A small network was trained on made-up records. Each row is its average activation on records with the value named, seen along a few directions.
Values that are neighbours, or in one group, have similar rows; names and order tell nothing.
Strong random noise was added to every row along 15 fixed directions; ignore it. To show where, here is one row again and again, with new noise each time:
[  85  113  222   26  264  153  403   26 -726  180   59  329  113  106
 -321  111 -332  625  140  496  -40  -20   32 -395 -301  705  276  430
   30]
[-345   46   79  106   14 -321   53 -233  -67  184  -32   77  294 -302
  289  243   42  256  -96  -17   59  159 -374  340  299  -18  287  -21
 -289]
[-453  -35   93  388   69  174   60  336  452  278  454  195  395 -242
  377 -539 -447  -89 -140 -384   61  350  270 -146 -245  165  102 -455
  -62]
[ 430   27   47   47   70  475   52 -252 -256 -198 -261 -196  110 -258
  188  -85  214  149   87  239 -261 -113   -2 -205  -84  172 -191  -59
 -120]
[-177  -78  135  854  190  489 -160  164  -68  123 -231 -130  104  166
   76   25 -652   17  163  -97 -464  289 -100   58 -231  -76 -317  -84
 -173]
[-424   -6  417 -421 -171 -955 -103  138 -277  470  421   71 -506 -121
 -212 -149 -252  378   95 -258  114    6  227  153  158  183  459  444
 -748]
[  60   64  271 -350  389 -320  108   27  152  191   42  403  381  108
 -157  141 -208  -35   53  -60  109  590 -448  409  411 -161   27 -151
  629]
[ 231 -270  -45  126   25 -126  142 -289   42  -80 -340  -69 -146  194
 -154  196  156 -120 -131  166   51 -303 -149  -16  131 -186  156  -78
  242]
[-232   34  191 -346   16  327 -228  429   85   15  484 -146 -378   53
  150 -717 -255 -272 -133 -332  298 -352  579 -693 -151   37  -75 -106
  -49]
[-337 -166 -126 -126 -192   62 -355   42  184 -239  344 -349  240  -11
   33  -24  101 -317 -606  131  161 -265  221  -95 -169  -42 -255 -262
 -193]
[ 178   71  241  -81  401  -83  -50 -414  195  -96  -57 -252  444  106
  439  113  205 -351   21 -143 -504  -67 -248  233  216 -526 -442 -215
  266]
[  45    6  243  159  363  -39   59 -194  -91 -224  215   30 -195  335
  180 -177  -21  292  213 -156 -272  174   31 -188 -151  -68  244  -23
 -107]
[ 112 -224  307   86  114   -3   21 -103  116 -170  212  -93 -564 -206
  118 -670  312  -20   57 -122  166  -19    9 -302  -66  263  411 -113
 -382]
[ 517 -311 -189  443 -124  151   73 -243  382 -274 -373 -193 -444  185
  156 -313  210 -137  127 -246 -224  -77  230 -229  -79 -338  110 -388
   14]
[ 293 -421  142  427   54  355   24  184  299    4 -239  275  -34 -247
 -370 -395 -575  231  206 -137 -336  651   86  300 -274  -88  -56 -476
  133]
[  93   32 -285  226 -232   80  -94   88   71   46  -80 -137 -140 -114
  127  442  275  -91  352  -69  227  -35  117  202   46  101  103  -26
 -107]
[  57 -215  -45  111 -137  215 -203 -252  -27 -279 -173 -260   52 -581
   94  158  450   72 -199  275  225   13 -274  285  124  187  115 -255
 -384]


Field D:
d5: [-383  -67 -346  464 -119  291   37 -183   62 -594  180  248 -157  149
  -67 -177  -92  597  157  -81 -666  108  159  143 -851 -448   24  107
 -257]
d3: [ 213 -115 -148  695   -3  594 -433  108  -18 -291 -621 -278 -358   92
 -216  444 -156   22  178  -51  122  306  -78  362   82  -88    3 -283
   51]
d1: [ 121  -74   71  -35  184 -221   18  -77  -93 -181  130 -143  462  336
 -503  234  184 -355 -376  654 -336  110 -432  131 -251  366 -517  325
  129]
d6: [-206   34   39  256  143  605  -52  190  124   -3 -228   35 -175 -676
  410  -92   -2  -26  -41 -343  673 -335   58  -35  309   85  529 -376
  184]
d9: [-561   11  -35 -334  -94 -130 -139    1   89 -135  435   48  -12  -80
  -75 -166  344 -195 -278  190  206 -203 -344   64  -86 -103 -142  235
 -208]
d4: [ 426  315  128 -464  159  570 -209  -20 -163 -300 -537 -151   19 -301
  281 -165   88  -28  227 -280 -252  152 -347  123  474 -406 -576  -34
  331]
d2: [  49 -105 -537  335 -212  631  -84  -46  219 -608 -264 -131 -326  294
   14 -173  529 -353 -178  289  245   -6 -552 -384  -48 -206 -160  -52
   57]
d8: [ 279 -378  -22  295  169  142 -123  279  288 -463  406  -57 -513  476
 -562  -79   97 -342  111  197  167  267  201  -24 -551  339   38 -132
  126]
d7: [ -64   42 -217 -258 -350  106   32  157  112  210 -385  323 -643 -134
  -40 -387 -370  232  365 -515  -65 -267  239  -13  137 -838   50  105
  132]
D is arranged as a ring.
Which values are neighbours of d6? Give them in the order they are listed.
> d5, d4
Which values are neighbours of d2? Give them in the order they are listed.
> d9, d8

Field H:
h2: [-158  222  139 -142  240   93  -85  346  -54   92  545  130  158 -188
 -112  368  147 -174  551    6  121  117    5  397 -240  418 -147  251
  175]
h3: [ 286 -251 -235 -129 -227  183 -156   85  287 -213 -144 -129   42  -43
 -392  145   22 -329 -109   66 -131 -129  262  292 -188 -275 -409 -257
  328]
h7: [-136   33   -7  182  222   33  343 -243  -53 -126  232  179  -17  412
   80 -212  230  -44  131  235 -282 -199 -326 -378 -353  -62  -13  353
   75]
h10: [-282 -283 -139  266   21   87  -42   29  161  -17  186  -85  141   13
 -178  546    6 -227 -160  145  282 -604  351  194 -332  -40  117 -193
  281]
h14: [-276   66  152  143  113  244  249 -238   -9  185  -79   96  247 -288
  576 -456 -199  225  -83 -211 -324 -325   31 -316  -31 -303   41 -140
 -129]
h11: [  69 -227  -30  340  -34  232  154   44  209   63 -154    2 -100   66
 -154 -232 -161 -285    3  -30 -216 -360  198 -140 -309 -114 -173  -65
  270]
h1: [-463 -181 -328  115 -147   38  130  143  266  -91  423  252   80  -91
   34  223 -131  241  -21 -164  215 -304  454   65 -396 -145  444 -244
  175]
h6: [  -4   62    5 -385  -58 -324  120  -40   27   83  232  170  133 -133
   25 -112  170  110  -72   48  174  144  -33   -3  102   81  156   -7
  -29]
h4: [ -12  -89  258  -15  127  295  -34  -45   26   41  -49 -130 -164 -342
    8 -261    6 -277  367  -88 -542 -567   -6  148 -291 -345 -541  242
    1]
h5: [ 464   88  -85   69   14  166   79  217  -66   75  -32 -111 -211  203
  -57  124   87 -147  296   29  228   38  312 -315   -2  416   55   21
  146]
h13: [ -58 -137  -29  431  -78  291 -114  113  244   98 -173  -22   95 -567
  163   73  -46  -77  299 -147  -92  219 -187  504   -1  -42 -118 -259
 -177]
h12: [-323  263 -145 -193 -107 -136  366  -43 -179  422  139  219  258 -201
   15  360  156  -98  381  141 -180 -769  -17  123 -253  -99 -220  660
  185]
h8: [-114 -196   88  242  -28   34  104   -6  392  -27  100   41 -151 -478
  140 -433  389 -283  -19  -86  313    8 -256   71   -1  260  264 -187
 -105]
h9: [ 189 -166   92 -212  -18 -379  114   23  146  174  -87   38  -44  242
 -187 -183 -221 -138 -331  -62  108  -34  159 -189  223  -70   95 -139
  200]
H is arranged as a ring.
Going along H from h9 by way of its neighbour h13, in what order are h2, h10, h12, h8 met?
> h2, h8, h12, h10
Fewest steps between h3 and h14?
> 7
Which values are neighbours of h6? Give them in the order they are listed.
> h7, h5

Field K:
k7: [ 278 -202  171  255  140  -38  -15  -89  155 -162  -26  -32  120   56
 -214 -261 -132   22 -177   54 -298  323  137   37 -244  177  -83 -252
   -5]
k2: [ 282   55   56 -204   63  -43   74   24  -62   75   76 -185  177   95
  -20   43  -64 -142 -108  -17 -157 -299  565 -184 -143  121 -163  -29
  199]
k10: [   2 -244  -23  845  -85  134  122  -13  224  152 -227  -63 -213 -177
  123 -194  -17  -66   36 -107   57  -29   61  -75 -154  277  336 -182
 -244]
k3: [ 228  -40  -58 -268 -187 -248  163  -77 -176   93  -94   66 -270  220
 -257  -34  -48  170    4  112  -52 -164  181 -201  -28  -66  102  222
    2]
k4: [-400  -19  294   63  389 -143  -36   -6  -10   45   78  105   94  125
   67  229 -244   -5 -111 -120  183   66 -370  220  288 -174  246 -122
  235]
k11: [-159   25  264 -301   34 -137  -86   30  -39  120  228   59  286 -488
  152 -137 -260  330  -70 -241 -191   76  282  255   -4   -4   28 -164
 -200]
k6: [ -62  -45  235 -171  248  108   79 -106  118 -103  276   59  -89 -121
   -5 -297  242 -246  341  -18 -331 -197 -230  132 -264 -256 -343  217
   92]
k8: [-231 -242   65  363  186  -89  131 -271   31 -116  -56  155 -268  172
   -4   17  -89  261  132  -54 -190 -184 -151   68 -140 -413  341  -23
  -35]
k9: [-330 -158  202  -30   77 -210 -239  -43   84  -96  292 -145   94  187
   10 -226 -308   -7 -290  -77 -377   80    9   74 -137 -328 -224  -93
 -313]
k1: [ 197 -296  403  198  346 -219  283 -255   20   73   16   -6  -89   67
 -184 -156 -110   -9  111  -20 -483 -266  161   55 -291  -44   43   37
   95]
k5: [  37  -89   89  371   86  199 -251   65  336  -40   63 -199   57 -167
  230 -133   58 -257  119 -239  -75  250   53  214  -57  -15 -134 -363
 -134]
k12: [-158 -109 -167  164 -185 -141 -179 -117  234 -170   50 -196  230 -118
   69   76  319 -209 -190  112 -156  196 -374  295    5 -104 -273  -42
 -346]
A value of K combines one of 4 hidden first parts with one of 3 second parts; all combinations occur once.
k1 and k4 share the first part; k1 and k3 share the second. Which value has the first part of k3 and the second part of k4?
> k9
k2 and k7 share the first part; k2 and k6 share the second. Which value has the first part of k6 and the second part of k7?
> k5

Field V:
v5: [-519  348  206   39  445   77 -123  158 -192 -194  394  118  -59  467
  400  -46 -413  262   79 -371  -46  347 -186 -228  109 -156  210   53
  -82]
v10: [  27 -157 -234   90 -213 -219  -87  120  684  -96  236   79  171 -294
 -113  223  377 -364  322 -233  -11  190   92  746 -186 -120 -136 -299
  238]
v11: [ 371 -207  -79  305 -283  217  179 -220   63  141 -805   68  181 -394
 -175 -410 -327  164 -197  155 -510  187  -94   36   -9 -116 -295 -136
  -25]
v2: [-545  153 -125  276  385  851 -428  359 -103 -212  143 -114  716   76
 -123  862 -157 -375 -289  418  585  129 -407  336  -34  163 -447 -175
  541]
v4: [ 155  -43 -383   76 -363 -629  109   93  298  160 -354  392 -564  280
 -433  525  228   -6  475 -253  401  415 -347  652  394 -269  477  210
  360]
v8: [ 119 -133 -278  -74 -274 -176 -376  111  625 -218  245 -207 -376  111
  265 -234  359 -305  -48 -505  355  185  445  -22  129 -300  179 -520
 -198]
v3: [ 341  137  185 -645   10 -618 -203 -438  132 -140 -193 -175  -49  104
  373 -372  215  198 -383 -417  -47  407  -37   -8  756 -575  181 -346
 -139]
v7: [-757  153 -256  261  -27  147 -379  192  606  -91  753 -106  255  -93
  816  117   98 -282  271 -589  -22   22  262  312 -262 -515 -113 -387
 -241]
v6: [  30 -323  241 -394  -92 -609    4   95  256  304  437 -138   60 -356
  -83   15   32 -119  -94 -171  177 -224  579  232   -6  135  162 -239
 -123]
v1: [-378  -80 -281 -140 -349  285 -357  259 -158   68 -124 -231  286  111
 -203  380 -561  -66 -501  201  -35 -217  287   47  -51 -323 -522 -125
  -99]
v9: [-594  -70  490   23  604  -77 -274 -128 -129 -435  308   29 -260  381
   69 -149 -287  262 -163 -250 -142  152 -448   96   80 -451  261    6
  -11]
V is arranged as a line.
Going along V from v5 by way of its neighbour v9, in what order are v11, v4, v3, v1 met?
> v4, v11, v3, v1
Fewest steps between v10 and v7?
> 6

Field B:
b4: [-300   49 -210  -13   61  517   33  434  396   23  502  147  104  -92
  132  -47  216 -621  236   19  543 -256  -76 -172 -248   77 -194  -84
  436]
b1: [ 249 -265  137  108  110   47  138 -146  297  174 -325 -131  501 -242
  165 -144 -248 -330 -409  -85 -245 -391  293  -14   88 -140 -210 -536
  391]
b12: [   9  142    1 -282 -364  408 -207  263 -490  287 -556  -39   66 -300
  -74 -168 -829  442 -228  -48 -128  -88  273 -228  264 -127 -293   -2
 -194]
b2: [ 255    5  -48   82  -21   24 -277  276   54  -28  -50 -239  126  175
 -304  363   97 -504  -62  204  148  208 -152  187  102  396 -346   26
  180]
b8: [ 262   -9 -140  -26   35   72  -21   91  -27 -122   21  153 -501  180
 -136  203  284  139  480   45  303  203  -92   32   41   85  328  105
   78]
b13: [-258 -480  294  369  145 -438 -168  -22   63  264 -219 -312  100  116
 -318  439 -653 -145 -529  -81 -129 -183  177  480  139 -291   52 -246
  -30]
b5: [ 122   31 -212  -56 -299  409  -81  352   62   74  -74   29 -164 -437
 -221  -58  328 -350  197  272  492   65 -244   60   24  491 -180  168
   14]
b10: [ -32 -275   24  737  246  157   77  -11  415  -60  130   10   76  -25
  -85   60   64 -199  100  -19  -22   91  103  264 -397  143  187 -299
  160]
b6: [ 462 -172  167  -32  102  -91 -133 -173 -179 -209 -372  -46  -67  141
 -373   14  -82  279 -295  226   42  464  -31   19  184  239  151 -229
   47]
b3: [ 505  -65   43 -649 -312 -140 -291   26  -58 -169 -315 -216 -672  -10
 -413 -567  265 -116 -352   56  487  149   73 -321  451   75   77  -22
 -157]
b7: [ -92 -222  403  115  190 -272  -76 -210  -59   87  -35  -48  -64   33
 -133 -173 -176   36  -13   68 -408  129 -363  260  -16 -197 -155  129
 -231]
b9: [-184  223  -11  -77   13 -216  143 -126 -324   71  313  -73  160 -265
  185  598  473  110  358  155  -45 -220 -167  323 -106  312   69  472
 -345]
b11: [ 111  243   79   46  256   45  207  -93   63   -5  308   88  263 -211
  436  257  192  171  515 -276 -114  112  271  212 -135   81  165 -163
  139]
B is arranged as a star with 4 arms.
Which values are neighbours of b3? Give them in the order they are listed.
> b10
Which values are neighbours of b2? Give them in the order they are listed.
> b1
Which values are neighbours of b4? Give them in the order they are listed.
> b8
Which values are neighbours of b11? Give them in the order they are listed.
> b13, b5

Field W:
w10: [ -22   84  158  -18  -98  299 -180  442 -145  504  -19 -334 -100 -399
  193   -5 -177 -352  143 -121  309 -386  289 -179  170  337 -184   80
 -178]
w5: [ -50   95  292   12  104 -243 -130  -58  -38  -18  102  -26 -371   29
   65 -388  -10  109  217 -287 -214  246 -113   61   35  -99   67  196
 -370]
w2: [-204  -76  252  427  188  201 -302  303 -173  -56  492 -381 -271   -3
   -5   91   71 -300  113  136  229 -147   84  -91 -352  693    2  179
 -535]
w8: [  10 -111  221 -231   68 -662  -27 -119   88  330  130 -181 -175  231
  -27   78 -103 -184    5 -300 -298 -556  536  123   18 -440  -40  109
  -40]
w9: [  14 -114  154  -89  103  -21 -257 -332   91 -415   17 -170 -457 -240
   87   83  571   50  314 -160  -36 -120 -192  431   64 -269  147  -13
 -140]
w11: [-117 -300   72  398   36 -419   29   48  420   -3  320 -144 -418  103
  -89   38  226 -380  167 -331   90 -393  361  120 -249   88  381  -72
  -55]
w4: [-308   43 -340  -83 -466  180   22  224  289  160  406   19  182 -584
   98    9  301 -201  149  -39  211 -415  473  124 -430  159 -102  -17
  -94]
w1: [-429  212   39  254  156  241 -139  -36 -295 -200  -47  182  -65  -52
  175  230  -97  424  351   54 -155  461 -741  320  112  -83   76  227
 -313]
w3: [ 170 -243  394  377  158 -260  243 -308 -263  228 -414 -293 -107  -63
  110 -180 -345  174 -319  -48 -347 -272  149 -222  129  109  248  -18
 -349]
w7: [   0  214  172  142  131 -112 -222  217  239  397  130 -284  235 -255
  686   -1  181 -434  -74 -341  599  486  -28   27  615  477  233 -422
 -235]
w6: [ -34  129  105  242  203  -24  -80  369    1  173  328  -11 -460  775
 -132  -29 -342 -190  470 -250  -26   99  305 -324 -256   -1  -80  277
   78]
W is arranged as a line.
Going along W from w3 by way of its neighbour w1, in what order are w5, w2, w9, w11 met?
> w2, w5, w9, w11
Which values are neighbours of w6? Give them in the order they are listed.
> w8, w7
